Questions about the table below. Rows and columns are numbered from 1.
1) Give the entry just right of -47.2.
2) Give the entry at row 1, column 2.
3) Give the entry in row 1 and column 3.
4) Give the entry in row 2 and column 1.
5) Give the entry in row 3 and column 3.
6) Give the entry at row 3, column 1.
7) Give the top-right entry.
8) Give the entry in the bottom-right corner.
[[  6.3   2.4 -22.4  22.1   7.7  26.5 -28.9 -25.5  -2.8 -10.2]
 [ -8.1  -1.7 -50.8  42.8   6.1  37.3 -47.2 -43.8 -22.3 -15.6]
 [ 17.9   7.2  33.4 -12.1  16.4  -2.0   8.7  42.8  38.5  -2.3]
 [ -0.9   6.5 -47.8  40.9   8.5  26.9 -37.7 -40.9 -30.5 -12.4]
 [ -3.8  -2.8 -46.1  38.8   7.3  10.0 -40.7 -39.2 -14.0 -11.9]
 [ 15.3  14.2  24.1  -4.3  15.0   8.3   2.9  40.6  38.8  -0.5]
 [ -1.1   2.4 -32.7  21.7   8.8  24.0 -21.7 -16.9   0.7 -12.2]
 [  6.0  10.6   2.6   8.0  16.5  19.6 -14.3  14.5  -4.4  -7.5]
 [  5.0   5.0 -15.4  18.5   8.7   3.1 -27.7   3.4  16.0 -12.1]
 [  9.1   7.0  18.6   4.6  14.2 -14.1  -7.1  11.1  20.1  -2.0]]
1) -43.8
2) 2.4
3) -22.4
4) -8.1
5) 33.4
6) 17.9
7) -10.2
8) -2.0

grid = ((10.6, -7.1, -5.6, 0.0, -4.5, -2.8, 1.2, 12.4, -2.2), (-5.8, 1.8, -1.5, 1.0, 3.4, -1.5, -2.0, -8.5, 7.2), (-7.2, -3.7, -1.6, -3.3, -2.2, -0.6, -8.7, -5.5, -3.9), (-7.2, 0.2, -3.0, -0.5, 0.7, -0.2, -4.8, -9.3, 0.9), (9.5, -10.0, -2.7, -4.4, -7.7, -3.9, -2.2, 15.3, -7.9), (6.6, -3.3, -0.5, 2.6, -0.4, -3.4, 12.7, 10.2, 2.5), (5.9, -5.4, -0.3, 3.9, 2.1, -3.1, 7.4, 10.8, 8.7), (-12.0, 5.4, 2.2, 0.6, 4.7, -1.8, 1.7, -14.6, 7.5), (-11.6, 2.0, -2.9, -4.3, -2.1, 0.3, -8.4, -15.8, -6.5), (-12.7, 5.2, 0.2, -1.9, 2.7, -1.4, -4.9, -17.3, 3.7))
Which number is the entry just right of the largest entry?
A: -7.9
The entry just left of 7.2 is -8.5
The fourth entry in reading order -> 0.0
Which number is the entry just right of the smallest entry?
A: 3.7
Which number is the third largest entry?
A: 12.4
Which number is the entry just left of -2.9?
A: 2.0
Which number is the entry just left of 1.0?
A: -1.5
Which number is the entry just right of 4.7?
A: -1.8
Which number is the entry just left of the smallest entry?
A: -4.9
The entry just right of -5.5 is -3.9
Which number is the entry just right of 3.4?
A: -1.5
The entry just left of -10.0: 9.5
Which number is the second entry in reading order?
A: -7.1
The entry just right of -14.6: 7.5
Which number is the fifth entry in reading order?
A: -4.5
Which number is the entry just right of 12.4?
A: -2.2
Which number is the entry just left of -2.7?
A: -10.0
The third smallest entry -> -14.6
Which number is the 1st entry in reading order?
A: 10.6
The entry just left of the largest entry is -2.2
Which number is the entry just right of 0.3?
A: -8.4
The second largest entry is 12.7
The minimum -> -17.3
Which number is the 2nd smallest entry?
A: -15.8

a = [619 737 675 798 184  14 294]
Which number is the largest entry? 798
The entry just right of the smallest entry is 294
